These are the activations of a small neural network, seen along a few directions. Each row is one input.
Each table varies a few parts of the input and shows all the possible inputs, shuffled.
Descriptions start from the smaller parts, as in this example, which fits no table here: one of 2 separate values, together with either a single point or one of 11 places along a line or (one of 4 places along a line, together with one of 5 places around a ring).
Shared parts are said once, and a part with two or three values counts as separate values.
In the rows, zero is written as 128.

Other details of the inputs vary at random and push rows far along two fixed directions, the same in every table; ignore that.

A family of inputs:
row 1: [134 135 129 138 137 125 122 139 125 131 139 143 138 141 118]
row 2: [131 134 123 131 134 120 128 135 122 134 141 145 133 145 118]
row 3: [125 119 135 129 124 135 128 122 135 126 123 115 128 113 136]
row 4: [125 119 131 127 120 130 131 119 132 129 128 116 124 113 133]
row 5: [126 128 130 124 117 127 132 119 129 126 119 118 135 119 137]
row 6: [134 138 124 132 132 118 132 138 117 135 142 145 141 145 119]
row 7: [125 131 125 123 125 122 128 130 124 126 131 131 123 132 122]
row 8: [125 129 130 120 112 126 129 119 132 126 120 118 124 116 134]
row 9: [125 121 131 128 118 129 130 118 134 131 128 117 123 113 133]
row 10: [132 129 117 121 118 130 142 132 128 135 112 117 128 115 136]
row 11: [128 126 129 134 133 127 126 127 127 131 135 133 127 132 126]
row 12: [128 125 133 132 129 133 133 124 126 132 132 125 133 126 134]
row 13: [129 138 123 128 132 120 127 135 120 131 137 143 134 146 117]
row 14: [133 134 127 133 141 126 135 138 114 132 141 143 145 150 124]
row 15: [144 140 119 139 137 130 131 151 124 142 126 141 141 138 123]
row 16: [122 126 128 119 112 124 132 118 130 129 123 118 122 115 132]
row 17: [123 125 131 122 119 131 130 118 132 124 118 116 127 119 137]
row 18: [128 131 130 122 113 125 132 122 128 127 121 117 133 117 134]
row 19: [127 130 128 125 132 129 134 130 118 126 130 130 136 137 128]
row 20: [125 120 136 129 122 134 127 120 137 129 123 117 127 113 137]
row 21: [125 122 132 124 122 131 139 118 126 131 127 118 133 119 139]
row 22: [129 128 131 135 132 128 130 130 126 134 136 133 136 135 128]
row 23: [134 138 130 134 142 131 125 139 123 126 133 140 140 144 123]
row 24: [107  98 123 120 150 137  98 120 148 102 128 124  54 125 114]
row 25: [130 138 126 131 135 122 131 137 117 133 136 144 144 150 121]
row 26: [124 117 132 129 124 131 131 118 131 127 127 115 125 114 135]
row 27: [128 128 132 124 117 129 127 121 136 125 121 116 126 112 133]
row 28: [134 136 132 138 142 131 123 139 123 132 138 144 140 143 122]
row 29: [137 137 116 126 128 130 133 141 126 132 115 130 129 131 129]
row 30: [124 125 128 121 118 128 128 120 131 122 120 117 124 118 132]
row 31: [136 142 131 135 139 130 127 139 122 131 134 143 147 146 124]
row 32: [115 115 113 123 161 124  95 137 135 105 142 153  64 155  96]
row 33: [127 128 128 126 125 127 129 125 126 122 123 124 133 127 131]
row 34: [130 132 130 131 131 128 123 128 131 127 127 131 131 130 127]
row 35: [126 121 134 131 122 132 126 119 135 128 123 118 127 111 136]
row 36: [129 126 134 130 116 130 129 121 134 133 126 119 134 113 134]
row 37: [123 123 131 121 120 132 131 120 131 121 118 114 128 119 137]
row 38: [132 131 129 137 144 130 128 139 118 131 142 142 137 147 121]
row 39: [131 131 124 133 140 121 129 136 118 130 140 144 136 147 120]
row 40: [125 127 129 121 114 127 129 118 132 125 120 117 126 117 134]
row 41: [134 133 130 140 141 127 122 139 123 130 137 143 140 141 120]
row 42: [127 122 135 131 132 137 126 127 130 125 127 122 127 120 133]
row 43: [137 140 129 137 138 125 126 139 122 130 134 142 148 144 122]
row 44: [128 128 128 129 131 125 132 129 124 132 134 134 135 137 128]
row 45: [101  95 113 114 166 133  84 126 150  90 132 138  25 142 100]
row 46: [140 137 115 137 140 129 132 149 123 140 130 142 131 141 121]
row 47: [129 134 129 127 130 130 130 129 123 126 126 131 136 136 130]
row 48: [135 137 129 137 134 124 122 140 125 132 139 144 135 140 117]
row 49: [123 123 131 122 119 129 137 121 125 127 122 116 135 120 136]
row 50: [125 123 132 127 115 128 130 118 134 132 128 118 121 113 133]
row 51: [123 125 131 121 120 131 137 119 125 128 123 117 133 120 138]
row 52: [127 129 131 124 126 133 132 126 124 122 122 122 135 128 134]
row 53: [124 125 129 123 117 126 136 118 126 129 123 118 134 119 136]
row 54: [142 142 117 133 138 130 128 149 127 135 121 140 132 140 122]
row 55: [131 123 116 122 122 131 139 130 132 134 115 117 118 113 136]
row 56: [131 136 124 130 132 118 127 135 122 134 141 145 130 144 118]
row 57: [128 126 132 125 119 130 127 121 136 125 121 115 127 113 133]
row 58: [129 130 130 127 123 128 123 124 136 127 124 124 126 121 128]
row 59: [126 125 134 125 122 133 128 119 138 126 119 116 128 115 137]
row 60: [128 124 132 129 116 127 135 121 130 133 129 118 131 114 134]
row 61: [126 122 129 126 119 125 137 117 128 132 126 119 133 117 137]
row 62: [135 138 129 137 132 124 121 138 126 134 139 145 135 140 118]
row 63: [121 120 129 121 120 127 133 118 127 124 121 115 126 117 134]
row 64: [130 130 131 130 134 131 124 131 131 124 127 129 132 131 127]
row 65: [126 128 127 123 120 124 133 125 124 128 128 124 133 126 128]
row 66: [128 130 132 124 115 128 126 120 138 128 121 118 125 113 133]
Each input here is: one of 6 places around a ring, together with either a single point or (one of 2 separate values, together with one of 5 places along a line).
The inputs of row 20 and row 59 match in every part but the place on the ring of 6. If row 28 is changed in the same way as row 20 into row 59, which row does it become?
> row 31
The inputs of row 58 and row 40 match in every part but the place on the ring of 6. If row 66 is changed in the same way as row 58 into row 40, which row does it become?
> row 8
A walk changes only the place on the ring of 6. It starts at row 43 and steps to row 41. List the rest of the walk in order.
> row 26, row 39, row 63, row 33
Which other rows does row 6 become when the choice among 2 separate values takes its other values? List them by row number.
> row 56
Which other rows does row 60 become when the place on the line of 5 takes its other values? List them by row number.
> row 4, row 24, row 26, row 38
Which other rows does row 64 become when the choice among 2 separate values takes its other values? List them by row number.
> row 59

A family of inputs:
row 67: [124 113 130 121 119 143 140 115 138 126 101  95 124  95 152]
row 68: [120 125 109 120 149 120  94 139 136 101 126 146  69 148  99]
row 69: [127 120 118 110 100 128 155 114 133 138 102  97 132  95 152]
row 70: [117 124 105 118 148 116 100 137 137 112 130 152  64 149 100]
row 71: [120 128 122 128 138 117 104 131 137 124 140 149  94 143 104]
row 72: [150 165 132 156 162 122 116 160 112 140 160 183 170 187 103]
row 73: [116 121 117 127 145 117  90 134 140 109 142 150  67 146  91]
row 74: [118 120 103 113 155 129 108 145 135 111 127 146  61 151 104]
row 75: [120 109 134 117 118 149 137 114 141 120 101  90 110  92 152]
row 76: [124 121 122 115  95 120 138 111 135 127 109 101 116  94 140]
row 77: [118 122 101 114 155 130 107 140 135 112 124 146  61 153 105]
row 78: [126 125 129 113  96 126 142 108 136 130 101  97 135  92 153]
row 79: [124 144 141 142 162 110 129 142  85 128 184 183 174 206 103]
row 80: [125 116 115 112 104 128 147 118 134 128 105  97 117  97 143]
row 81: [103 110 136 125 152 116 112 114 112 102 163 146 111 164 108]
row 82: [119 112 119 120 137 143 124 122 139 120 114 114  85 116 134]
row 83: [156 152 141 152 108 123 172 137 105 173 136 130 234 127 155]
row 84: [145 168 129 149 152 115 117 165 107 141 161 184 167 189  97]
row 85: [125 108 139 130 115 141 130 112 143 122 111  95 129  91 148]
row 86: [124 125 124 113 102 124 137 116 134 130 114 110 114 105 139]
row 87: [154 154 145 152 119 134 159 138 109 159 131 133 221 135 152]
row 88: [153 155 144 149 108 117 160 132 112 166 143 135 217 129 144]
row 89: [125 114 121 137 151 130 106 137 136 118 137 140  95 138 112]
row 90: [129 118 146 130 103 134 134 105 144 126 116  93 143  86 149]
row 91: [114 123 121 124 148 123  91 135 141 113 144 153  65 150  94]
row 92: [150 164 140 143  97 115 160 131 107 168 140 137 214 135 140]
row 93: [126 135 124 134 142 120 101 140 132 116 140 150 110 150 101]
row 94: [154 153 131 143 114 126 172 145  98 162 130 128 212 128 147]
row 95: [119 122 108 114 159 134 104 146 136 106 122 144  67 153 105]
row 96: [133 138 132 119  95 129 149 113 127 138 107 104 156 104 154]
row 97: [125 114 141 126 106 131 130 107 142 129 125 101 122  88 141]
row 98: [121 128 123 128 136 119 103 134 133 120 142 147  93 139 101]
row 99: [122 123 141 121  95 129 135 104 142 132 112  98 140  90 148]
row 100: [121 121 139 120 100 130 126 109 141 123 116 100 126  91 139]
row 101: [118 128 114 117 152 126  96 140 136 104 128 149  67 152 102]
row 102: [150 167 110 140 161 121 132 171 100 142 142 180 165 195 106]
row 103: [124 125 108 117 149 129 116 141 132 116 118 139  93 145 115]
row 104: [128 120 120 111  98 130 155 117 129 135 104  95 132  90 149]
row 105: [117 113 108 125 165 133 105 141 137 112 127 143  64 145 108]
row 106: [119 111 124 134 166 139  90 140 141 103 133 145  74 142 104]
row 107: [155 167 135 159 153 115 128 161 108 149 159 179 197 179 110]
row 108: [120 125 139 120 102 134 127 104 143 127 114 103 125  98 144]
row 109: [ 99  99 150 114 114 123 140  83 121 116 139 103 134 114 148]
row 110: [125 113 132 121 117 145 140 118 134 122 103  93 124  91 149]
row 111: [123 111 136 127 114 142 135 108 141 133 116 101 122  96 151]
row 112: [125 117 148 126 111 139 128 108 147 124 119 100 127  93 146]
row 113: [147 156 116 148 164 125 133 172 101 145 152 175 156 185 107]
row 114: [147 152 126 155 163 123 124 167 107 146 161 181 161 184 105]
row 115: [153 150 143 152 120 129 159 139 110 160 131 133 222 132 149]
row 116: [126 113 130 123 116 143 140 117 136 122 102  91 126  94 149]
row 117: [153 151 147 151 118 134 160 141 109 159 134 131 220 132 150]
row 118: [118 118 126 131 159 129  90 135 145 111 148 152  66 148  99]
row 119: [125 119 113 129 151 132 117 141 129 118 128 135  92 139 113]
row 120: [156 175 119 145 140 108 136 168  94 146 148 177 191 180 108]
row 121: [125 116 132 121 119 149 140 113 137 125 101  95 123  98 154]
row 122: [123 111 135 128 116 128 120 110 146 122 127 107 107  98 132]
row 123: [154 161 143 151 112 121 157 134 110 165 146 141 214 138 141]
row 124: [120 116 123 109  95 124 135 108 138 123 107  98 104  86 141]
row 125: [126 116 145 127 110 136 126 108 144 122 119  99 128  88 143]
row 126: [131 136 124 119 102 122 144 118 126 139 116 117 137 114 141]
row 127: [ 92 103 134 118 164 124  98 108 122  94 159 150  75 168 105]
row 128: [126 118 121 112 108 133 142 118 135 122 100  94 123  98 145]
row 129: [126 118 123 110 109 135 142 119 133 123 101  96 122  96 146]
row 130: [ 93  99 134 119 162 121  97 113 119  90 161 148  76 161 100]
row 131: [127 110 138 129 106 138 141 111 136 135 117  96 137  85 152]
The inputs of row 85 and row 87 match in every part but one. If row 89 is changed in the same way as row 85 into row 87, which row does it become?
> row 111
The inputs of row 68 and row 96 match in every part but one. If row 80 is changed in the same way as row 68 into row 96, which row does it become?
> row 77
What do these inputs look like to the network?
> one of 5 places around a ring, together with either a single point or (one of 2 separate values, together with one of 6 places around a ring)
Which other rows does row 86 become when the place on the ring of 6 takes its other values? List them by row number.
> row 74, row 91, row 113, row 114, row 118
Which other rows does row 110 become when the place on the ring of 5 takes its other values? List them by row number.
> row 67, row 75, row 116, row 121
Which other rows does row 73 become when the place on the ring of 5 takes its other values? List them by row number.
> row 71, row 91, row 92, row 98
Which other rows does row 104 become when the choice among 2 separate values takes its other values? List them by row number.
> row 129

A family of inputs:
row 132: [117 138 142 140 150 118  89 122 130 124 170 172 113 172  99]
row 133: [151 196 132 115 102 115 126 147 112 110  92 138 203 153 126]
row 134: [121 110 135 135 167 136 101 135 134 101 143 144  99 147 111]
row 135: [106  89 185 115  47 157 156  38 164 134  97  24 149  14 203]
row 136: [120 112 110 130 175 132 106 157 116 105 135 152  90 160  97]
row 137: [106  99 119  99 105 141  97  98 185 118  91  96  18  70 138]
row 138: [ 92  61 112  98 126 156 112  94 167  88  77  62  19  64 149]
row 139: [141 147  98 135 144 101 119 158 118 136 143 170 118 168  92]
row 140: [119 130 116 123 158 109 120 146  99 113 159 166 112 183  98]
row 141: [130 132 143 120  67 104 172 100 115 150 134  93 197  94 153]
row 142: [121 124 141 142 180 135 101 131 126 110 156 165 120 177 110]
row 143: [158 175 114 129 101 113 169 148 110 179 127 150 193 146 136]
row 144: [165 158 137 142 110 147 179 142 121 172 107 109 221 111 171]
row 145: [165 169 145 148  96 138 170 140 125 184 116 119 218 109 164]
row 146: [121 123 125 134 168 124 120 149 104 116 153 162 132 180 106]
row 147: [137 143  93 132 166 116 122 166 102 125 141 173 109 186  95]
row 148: [165 156 142 159  96 129 165 137 119 171 119 114 226 100 158]
row 149: [116 113 141 139 152 134  85 129 144 105 151 144  79 140 100]
row 150: [147 153 157 146  75 109 163 117 111 166 149 121 234 111 149]
row 151: [144 150 107 149 155 107  96 163 128 136 148 184 113 169  88]
row 152: [126 128 116 138 148 114  87 148 137 115 148 160  83 142  86]
row 153: [119  79 148 112  86 159 149  85 159 113  79  34 119  17 181]
row 154: [132 151 147 131 106 107 156 109 104 153 155 138 202 146 140]
row 155: [113 117 149 125 125 135 154 102 111 132 130 115 173 132 157]
row 156: [123 125 106 123 138 104 110 144 126 115 143 147  89 142  88]
row 157: [ 71  69 136  83 119 141 114  61 153  83 108  76  25  84 151]
row 158: [109  73 120 113 137 158 102 104 177  89  84  72  32  64 144]
row 159: [120 123 102 118 168 149 115 150 135 119 116 143  70 159 116]
row 160: [132 137 105 128 155 113 127 161  96 120 146 162 122 170  96]
row 161: [160 153 152 158  96 129 163 139 112 164 131 113 230  98 150]
row 162: [122 134  94 108 153 137 121 146 126 123 120 151  62 162 113]
What do these inputs look like to the network?
> either a single point or (one of 5 places along a line, together with one of 6 places around a ring)
Which other rows does row 160 become when the place on the line of 5 takes its other values? List them by row number.
> row 140, row 147, row 157, row 162
